A small network was shown many inputs. Here are its activations along a few directions, one row for each input.
In each table, some parts of the input vary, and every possible input appears once, in random order.
A made-up example of a description, with smaller parts first: one of 8 places around a ring, together with either a single point or one of 9 places along a line or (one of 2 separate values, together with one of 6 places along a line).
Shared parts are said once, and a part with two or three values counts as separate values.

Other details of the inputs vary at random and push rows far along two fixed directions, the same in every table; ignore that.

Table:
x1: 58, 11, 6, -28, 3, 12, 60, -26, -17, -1, 13
x2: -2, 42, 58, -38, -11, 37, 62, -1, 5, -9, 3
x3: -85, 14, -4, 18, -4, -60, -23, 53, 29, -16, -27
x4: 64, 16, 4, -33, -12, 79, 59, -41, -16, 13, 14
x5: 66, -45, -84, 18, 9, 9, -18, -36, -19, 29, 7
x6: -38, -13, -2, 32, 8, -62, -18, 24, 16, -17, -19
x7: -56, 0, -45, 25, -6, -43, -31, 36, 18, -8, -22
x8: -7, -12, -31, 9, 5, -21, -34, 0, -6, 14, 1
x9: -68, 18, -5, 6, -12, -18, -31, 30, 14, -3, -13
x10: 64, -42, -54, 24, 3, 30, -15, -47, -18, 24, 16
x11: 34, 29, 7, -29, -16, 53, 51, -25, -11, -1, 10
x12: -17, 9, 19, -14, -8, 31, 9, 2, 5, 6, -2
x13: -10, -35, -15, 28, 4, -7, -40, -7, -1, 13, 4
x14: 52, -44, -60, 13, 5, 44, -47, -43, -26, 46, 13
x15: -71, 32, 29, -4, -7, -31, 2, 40, 22, -16, -16
x16: 2, 49, 45, -37, -13, 24, 70, 1, 2, -17, 4
x17: -30, -9, 30, 15, 7, -27, -9, 11, 11, -5, -2
x18: 43, -12, -41, -2, 3, -3, 14, -20, -16, 6, 6
x19: -83, 31, 56, -9, 4, -66, -11, 48, 18, -16, -12
x20: -16, -15, -26, 29, 1, -38, -33, 1, 0, -5, -6
x21: -58, 22, 51, -9, 7, -48, -3, 33, 15, -8, -8
x22: -33, -31, -36, 27, 4, -17, -82, 5, -5, 27, -4
x23: 62, -20, -49, -1, 5, 11, 14, -31, -18, 16, 10
x24: -15, -3, 16, 11, 1, -22, -4, -1, 2, -10, 0
x25: 10, 2, 4, 7, -2, -18, 14, -12, -5, -16, 0
x26: 12, -40, -61, 38, 1, -10, -54, -21, -10, 16, 4
x27: 34, 28, -4, -24, -11, 24, 71, -13, -7, -16, 3
x28: 38, -15, -75, 7, -6, 51, -81, 57, 19, -21, -8
x29: -10, 4, 33, 5, 23, -11, -44, 75, 42, -59, -6
x30: -25, -18, -43, 14, -10, 19, -47, 2, 2, 19, -7
x31: 74, 23, 43, -49, 1, 59, 69, -47, -26, 12, 24
x32: -7, -36, -11, 29, 7, -4, -35, -8, 1, 15, 7
x33: 8, -28, -8, 6, 9, 18, -34, -12, -11, 32, 4
x34: 0, 0, 14, 11, 6, -34, 23, 3, 4, -20, -9
x35: -67, 44, 56, -15, -5, -38, 41, 46, 27, -30, -19
x36: -57, 6, 25, 3, 6, -37, -38, 26, 8, 6, -8
x37: 7, -37, -52, 20, 5, 11, -69, -17, -17, 39, 4
x38: -24, 38, 78, -34, 1, -10, 36, 11, 1, -11, 3
x39: -9, 43, 43, -31, -11, 16, 58, 6, 5, -16, 0
x40: 28, 17, 77, -40, 7, 44, 53, -21, -13, 11, 16
x41: 23, -29, -13, 16, 0, 16, -13, -26, -10, 9, 12
x42: -20, -9, 5, 20, 5, -37, -13, 7, 6, -8, -5
x43: -17, -5, 39, 5, 2, -7, 0, 1, 4, -3, 5
x44: 41, 4, 12, -4, 4, -5, 53, -20, -8, -19, 1
x45: 96, 11, 26, -43, 10, 73, 1, 34, 10, -31, 13
x46: 55, 5, 18, -11, 0, 18, 52, -35, -14, -10, 12
x47: 13, -34, -37, 29, 3, -4, -34, -20, -5, 13, 4
x48: -59, 37, 89, -23, 10, -59, 43, 44, 21, -26, -13
x49: 13, -10, -90, 19, -13, 15, -34, -15, -12, 15, 2
x50: -7, 11, -44, 4, -14, 3, -5, 2, -3, -3, -2
x51: 87, 8, 27, -39, 3, 68, 60, -53, -27, 23, 24
x52: -71, 9, 30, 6, 9, -59, -32, 39, 16, -2, -13
x53: 29, 5, 32, -22, 7, 26, 23, -21, -11, 18, 11
x54: -2, -16, -91, 29, -8, -10, -35, 1, -2, 8, -10
x55: 30, -18, 29, -1, 6, 29, 24, -24, -6, 9, 16
x56: -8, -7, -33, 3, -12, 32, -27, -8, -4, 16, -1
x57: -34, 24, 32, -20, -13, 21, 14, 11, 7, -5, -6
x58: 4, -38, -55, 40, 5, -25, -47, -10, -2, 10, -4
x59: -16, 7, 21, -15, -7, 32, 11, 2, 5, 7, -3
x60: 31, -22, -42, 25, 3, -21, 1, -19, -9, -10, -5
x61: -10, -28, -27, 36, 9, -45, -22, 8, 7, -6, -14
x62: 2, 42, 66, -41, 0, -7, 63, 1, -5, -18, 8
x63: -46, 27, 22, -11, -10, -1, 5, 21, 13, -6, -9
Description of these inputs: one of 3 separate values, together with either a single point or (one of 4 places along a line, together with one of 5 places along a line).
- The inputs of x41 and x57 match in every part but the choice among 3 separate values. If x6 is changed in the same way as x41 into x57, which row does it become? => x35
- The inputs of x40 and x32 match in every part but the choice among 3 separate values. If x45 is changed in the same way as x40 into x32, which row does it become? => x29
- Change only the choice among 3 separate values in x9. List by row number the other rows that result. => x26, x31
- Change only the choice among 3 separate values in x38. List by row number the other rows that result. => x11, x24

Table:
x64: -19, 26, 20, -6, -5, -29, 53, 10, 9, -21, -10
x65: 82, -16, -29, -4, -4, 36, 52, -85, -38, 29, 24
x66: -2, -28, -34, 26, 4, -4, -40, -16, -8, 22, -1
x67: -14, 16, 52, -18, 5, 6, 15, 14, 8, -9, 3
x68: -4, 27, 40, -22, 1, 10, 16, 25, 13, -18, 2
x69: -15, 36, 32, -30, -7, 24, 9, 34, 13, -22, -5
x70: 34, -27, -32, 14, 3, 3, -1, -38, -19, 15, 10
x71: -13, 24, 48, -28, -3, 24, 8, 27, 12, -10, 1
x72: -25, 17, 46, -6, 2, -34, 39, -18, -7, 4, 1
x73: -13, -10, -55, 27, -7, -12, -37, 19, 10, -9, -12
x74: 47, -22, -44, 11, 1, 9, 5, -30, -14, 7, 7
x75: 7, -29, -33, 23, 0, 4, -29, -23, -8, 21, 2
x76: -17, 14, 44, -7, 3, -35, 40, -8, -6, -3, -1
x77: 82, -13, -43, -4, 1, 27, 45, -56, -26, 17, 15
x78: -57, -5, -52, 30, -5, -31, -74, 52, 24, -12, -18
x79: -7, 17, 51, -20, 3, 10, 15, 17, 6, -8, 3
x80: -6, 24, 41, -21, 0, 9, 17, 22, 12, -19, 0
x81: -11, 24, 48, -30, -4, 29, 9, 24, 7, -6, 0
x82: -55, -29, -33, 34, 3, -26, -79, 22, 13, 17, -9
x83: -22, -17, -47, 28, 2, -26, -52, 20, 9, -4, -14
x84: -67, 2, -51, 22, -12, -17, -83, 61, 25, -12, -21
x85: 3, -30, -36, 25, 4, -6, -40, -12, -6, 14, -1
x86: -14, 33, 37, -30, -6, 24, 6, 35, 14, -16, -2
x87: -20, 17, 53, -17, 5, 8, 15, 11, 7, -1, 3
x88: 99, -19, -35, -6, 0, 36, 53, -75, -36, 24, 23
x89: 92, -18, -30, -7, 0, 36, 54, -80, -38, 25, 23
x90: -24, 22, 50, -27, -2, 27, 8, 19, 8, 2, -1
x91: 0, -23, -45, 25, 1, -12, -44, 4, 2, 3, -7
x92: -12, 10, 48, -8, 4, -22, 32, 0, -2, -10, 1
x93: -82, -20, -32, 29, 1, -30, -104, 52, 22, 10, -19
x94: -16, 24, 23, -7, -5, -17, 42, 18, 12, -28, -7
x95: 44, -16, -48, 9, 1, 9, 8, -25, -12, 2, 4
x96: 36, -21, -46, 13, 3, 2, -5, -20, -10, 8, 5
x97: -6, 29, 34, -23, 0, 9, 19, 25, 12, -23, -2
x98: -14, 17, 35, -9, 2, -34, 46, -2, 2, -11, -5
x99: -20, 12, 50, -7, 4, -21, 33, -9, -3, -2, 3
x100: -10, 21, 41, -13, 2, -8, 22, 19, 11, -19, -4
x101: 16, -29, -39, 23, 3, -2, -36, -10, -5, 12, 1
x102: 54, -28, -38, 11, 3, 12, 6, -40, -19, 15, 13
x103: -27, 19, 50, -25, -4, 26, 8, 18, 10, 1, -1
x104: 0, -30, -39, 27, 3, -11, -48, -2, -5, 14, -4
x105: -14, 31, 40, -29, -6, 24, 8, 32, 13, -17, -3
x106: -13, 22, 28, -10, 2, -32, 49, 2, 3, -15, -8
x107: -27, -27, -41, 29, 5, -19, -76, 24, 11, 9, -6
x108: 52, -25, -29, 8, -1, 23, 18, -58, -25, 22, 17
- What is each input in this table made of? => one of 5 places along a line, together with one of 9 places along a line
- Change only the place on the line of 9 in x70. List by row number the other rows that result. => x74, x92, x94, x95, x96, x99, x102, x108
- Change only the place on the line of 5 in x64. List by row number the other rows that result. => x73, x78, x84, x94
- A walk changes only the place on the line of 5. It starts at x72 and steps to x99. List the rest of the walk in order. => x66, x87, x90

Table:
x109: 43, -10, -70, 3, -10, 37, -6, -23, -14, 14, 5
x110: 76, -53, -67, 35, 13, -21, 14, -67, -29, 22, 15
x111: 32, 27, 52, -29, 1, 25, 54, 5, 3, -29, 7
x112: -83, -35, -41, 43, 3, -40, -119, 41, 19, 18, -17
x113: 12, 11, 26, -9, 2, 0, 14, 17, 11, -23, -1
x114: 42, -27, -106, 21, -11, 36, -38, -26, -17, 21, 5
x115: 29, -22, -24, 1, -1, 45, -25, -21, -9, 22, 10
x116: 18, 16, 83, -25, 6, -4, 78, -53, -23, 12, 18
x117: -9, 7, 10, 8, -3, -39, 60, -36, -13, 2, -5
x118: -9, 29, 80, -38, 3, 27, 34, 14, 5, -4, 6
x119: -4, 42, 41, -37, -7, 15, 54, 13, 7, -17, -2
x120: 58, -38, -81, 21, 2, 22, -43, -14, -10, 10, 5
x121: -112, 1, 32, 17, 5, -50, -76, 66, 29, -1, -20
x122: 17, 29, 53, -30, 5, 10, 43, 19, 8, -28, 1
x123: -110, 22, 11, 18, -6, -63, -45, 65, 34, -20, -26
- The inputs of x122 and x119 match in every part but one. If x120 is changed in the same way as x122 into x119, which row does it become? => x109
- What is each input in this table made of? => one of 3 separate values, together with either a single point or one of 4 places along a line
- Change only the choice among 3 separate values in x116. List by row number the other rows that result. => x110, x117

Table:
x124: 8, 6, 12, -6, 0, -4, 29, -13, -5, -1, 3
x125: 12, 8, 19, -15, 0, 19, 13, 1, -1, -1, 3
x126: -24, -14, -34, 15, -2, -1, -56, 13, 4, 12, -5
x127: 9, 5, 12, -9, -2, 19, 11, -4, -2, -1, 4
x128: -18, 10, 30, -3, 3, -20, 13, 10, 5, -10, -3
x129: -13, 10, 30, -5, 3, -20, 17, 7, 4, -10, -3
x130: 12, 5, 11, -6, 1, -7, 31, -15, -7, -1, 3
x131: -15, 11, 31, -5, 2, -16, 16, 8, 6, -10, -2
x132: -27, 18, 37, -15, -1, 3, 2, 21, 10, -6, -2
x133: -17, 11, 33, -7, 3, -12, 10, 14, 7, -11, -4
x134: 9, -26, -58, 24, -2, -4, -28, -20, -10, 18, -2
x135: 17, -29, -55, 23, 2, 6, -42, -11, -6, 15, 2
x136: 112, -13, -36, -23, -4, 90, 34, -59, -30, 23, 26
x137: 8, 6, 17, -7, -1, 7, 21, -7, -3, -3, 3
x138: -25, -20, -40, 27, 0, -29, -38, 1, 1, 11, -8
x139: 13, 3, 11, -5, 0, 6, 18, -9, -3, -1, 3
x140: 11, 4, 12, -9, -1, 17, 12, -4, -1, -1, 4
x141: -21, 11, 34, -8, 2, -8, 8, 16, 9, -10, -3
x142: -9, 31, 5, -14, -7, -2, 19, 36, 17, -33, -10
x143: -22, -18, -33, 20, 2, -9, -56, 16, 5, 9, -7
x144: -20, -19, -39, 27, 2, -33, -35, 0, -1, 9, -6
- What is each input in this table made of? => either a single point or (one of 4 places along a line, together with one of 5 places along a line)
- Change only the place on the line of 5 in x134. List by row number the other rows that result. => x124, x130, x138, x144
- Change only the place on the line of 4 in x137. List by row number the other rows that result. => x126, x127, x134
